Each row below holds a small network's activations on one input, seen along a few directions.
Each table varies a few parts of the input and shows all the possible inputs, shuffled.
Descriptions start from the smaller parts, as in this example, which fits no table here: one of 3 separate values, together with either a single point or one of 9 places along a line or (one of 4 places along a line, together with one of 5 places around a ring).
Shared parts are said once, and a part with two or three values counts as separate values.

Other details of the inputs vary at random and push rows far along two fixed directions, the same in every table; ignore that.

A family of inputs:
x1: [  1  19 -17  -9 -37  -4   2 -24 -20   9   5  -7]
x2: [ -4  24  -8  -2 -32  -6  11 -23 -24  22  20 -10]
x3: [  7  25 -14 -18 -16 -10   7 -34 -17   6   6 -10]
x4: [-20 -39   4 -11  27 -17 -21  38   9 -13  -1   3]
x5: [-21 -36   7  -5  27 -22 -20  39  16  -2  -6  15]
x6: [ 15   8   5   9  15  22  12  -3  18 -13 -10   4]
x7: [ 13   5  11   7   9  28   0   3  21  -3 -15  -7]
x8: [-22 -47  -2  19  26 -20  -3  37   8  -5   0  10]
x9: [ 16  10  10   4   2  24  -1  -1   8 -28  -5  10]
x10: [-29 -15  -5 -19  -9 -61  -3  23 -28  24  16  -9]
x11: [ 11  17  -4  -3 -24 -16   6 -30  -9  27  -2 -22]
x12: [ 14  12  20  10  10  26   8   5   2 -15  10  10]
x13: [ 21   3  11  19  15  20  10  -7  13 -11  -6   4]
x14: [ 14   4  16   0  -4  29 -13   7  10 -17  -8   0]
x15: [ -2  18 -19 -11 -24   0   2 -32 -18  13   8 -13]
x16: [ 15  11   8   7  16  24   0  -5  12 -11  -7  16]
x17: [ 3  4  5 14  5 33 -5 -6 17 -5 -4 14]
x18: [-30 -22 -28 -10  -5 -51   8  12 -17  22   1  -6]
Description of these inputs: one of 3 separate values, together with either a single point or one of 5 places along a line.
List by row number the other rows that have the choice among 3 separate values in common with x7.
> x4, x5, x10, x11, x14
Change only the place on the line of 5 in x16. List by row number the other rows that result.
> x3, x6, x9, x13

A family of inputs:
x19: [ 18  23 -14  15 -21  19  21 -29 -11  10  -3  -7]
x20: [ 20  26 -13  -9 -12  12  19 -36  -5   0  -4   6]
x21: [ 22  32   6 -23 -22  22   0 -28 -12   4  -8 -15]
x22: [-14   1 -16 -20  -8 -38   0   1 -29  -7   5  -2]
x23: [  2  -6  10  25   7  42  -4  15   5 -29   4   6]
x24: [ 10  -8   9  19  21  28   3   6  19 -14  -4  30]
x25: [ 19  25   3   4 -42  25   6 -24  -8   6   4 -19]
x26: [-16 -36  -2  14  33 -28  -1  39   3  -9  -5  26]
x27: [ 13  30   3  12 -19  12  17 -30   4  17  -5 -18]
x28: [-25   0 -12 -20 -11 -35   1  -3 -18   1  17   6]
x29: [ 18  37  10 -18 -25  23   2 -26  -8  13  -2 -13]
x30: [-13  -5   0 -21 -15 -33 -10   4 -22  24   3  -2]
x31: [-24  -5  -9 -12 -13 -35  -5  -6 -23   6  16  10]
x32: [-18 -32   9  -6  30 -25 -12  46   3 -18  16  13]
x33: [-11  -5 -14  -2   3 -38  12   0 -13  26  13  -7]
x34: [-23 -33  -7  15  34 -22   5  45   5  -5  -1  19]
x35: [ 13  -7  22  26  16  20  -1   7  26 -13 -14   6]
x36: [  9  29 -11   5 -14  20  20 -31  -3  16   5   5]
x37: [  9  -9  22  17  24  26  -6   5  22  -3 -16   6]
x38: [ -6  -8 -12 -12  -5 -47  10  -4  -6   5  -8 -12]
x39: [  8  -5  19   9  27  26   1   8  27  -8 -15   1]
x40: [ 18  -7  18  24  28  22   0   6  18 -10  -1  13]
x41: [  0  -8 -17 -15   6 -44  11  -5 -15   9   5  -6]
x42: [ 22  32  10   1 -21  16  -1 -32 -16   8  14  -5]
x43: [-19 -32  12  -7  16 -27 -11  51  10 -19   3  11]
x44: [ 12  -2  18  18  19  20   5  10  31 -18 -12   2]
x45: [ 15  30  -9  -4 -14  13  21 -33   0   7   2   8]
x46: [-22  -5 -16 -24  -7 -36  -2  -5 -21  -8  11   3]
x47: [-12  -6 -11 -22 -19 -34 -21   1 -14  19  -1  -1]
x48: [ 16  23  -3   3 -15  12  -6 -41   7  18 -15 -11]
x49: [-40 -34   1   3  25 -14 -10  40   2 -16  16  20]
x50: [  6   2  22  16  19  38  -7  17  11 -16  14   5]
x51: [ 18  37  -1 -19 -29  22 -10 -28   1   8  -6 -11]
x52: [-25 -33   6   7  24 -23 -15  43  -6 -20   6  23]
x53: [-16 -19 -24  -5 -11 -32  -4  -8  -3  22  -6 -17]
x54: [-29 -14 -19  -8 -19 -26   1  -3 -23   5  20  -1]
x55: [-10 -10 -12 -21   3 -39   6  -7 -11  15 -11 -13]
x56: [-10  -5 -18 -35 -13 -34 -18   1 -13   4  -6  -9]
x57: [-10 -11 -22 -20   0 -40  -6  -9  -2  10 -14 -12]
x58: [-23 -48  -6  -4  12 -12 -27  47  10  -9  -2   6]
x59: [-20  -2 -16 -22 -18 -27 -15   7 -12  23   4  -9]
x60: [  4   1  24   6  12  44 -11  22  14  -5  -3   3]
x61: [-10   1 -20  -8  -1 -42  16   1 -15  12   0   5]
x62: [ 24  34   6 -14 -31  14   4 -27  -8  -7  -4 -14]
x63: [  7 -16   0  22  14  37   9  10  19 -15  -1  20]
x64: [ 17  -1  19   2  22  29  -9  12  10 -33   5   5]
x65: [  5   7  16  12  16  32  -5  16  10 -32   1  13]
x66: [ 15   0  28  15   2  31 -12  17  17 -20  -4  12]
x67: [ 13  16  -1   7 -18  21  12 -33  -1  21  -9 -23]
x68: [ 11 -10  17  20  11  41  -7  14   9 -21  13   1]
x69: [ 15  28  -7  -5 -13  12   1 -38  11  13 -14 -15]
x70: [ 10 -15  13  29  10  28   5  10  27 -15 -10  -4]
x71: [ 14  38   8   0 -34  23   6 -22  -6  11   5 -15]
x72: [-16 -14 -10 -17 -21 -25  -4   7 -22  22   7 -14]
x73: [-26   3 -14  -6 -11 -31   2   6 -28  10  15  -3]
x74: [ -6 -16 -18   1  -5 -36  12  -2 -15  21  12 -10]
x75: [  1  -7   7  17  23  32 -11   6  32  -4 -15  -1]
x76: [ 17  -3  14  15  31  22   6  10  23 -15   0   9]
x77: [ 24  30 -12  -1 -10   9  19 -32 -10  -2 -10  -3]
x78: [  1  -6  17  18  26  32   0  11  24   0 -12  -2]
What is each input in this table made of?
> one of 2 separate values, together with one of 5 places along a line, together with one of 6 places along a line
The inputs of x75 and x59 match in every part but the choice among 2 separate values. If x40 is changed in the same way as x75 into x59, which row does it become?
> x42
Change only the place on the line of 6 in x60. List by row number the other rows that result.
> x49, x50, x59, x71, x73
Change only the choice among 2 separate values in x76. List by row number the other rows that result.
> x32
Start at x22 and move only the place on the line of 5, one step at a time. The first step leads to x65. Which rows follow, in order?
> x52, x73, x23
Start at x57 and move only the place on the line of 6, one step at a time. The first step leads to x55. Which rows follow, in order?
> x38, x41, x77, x20
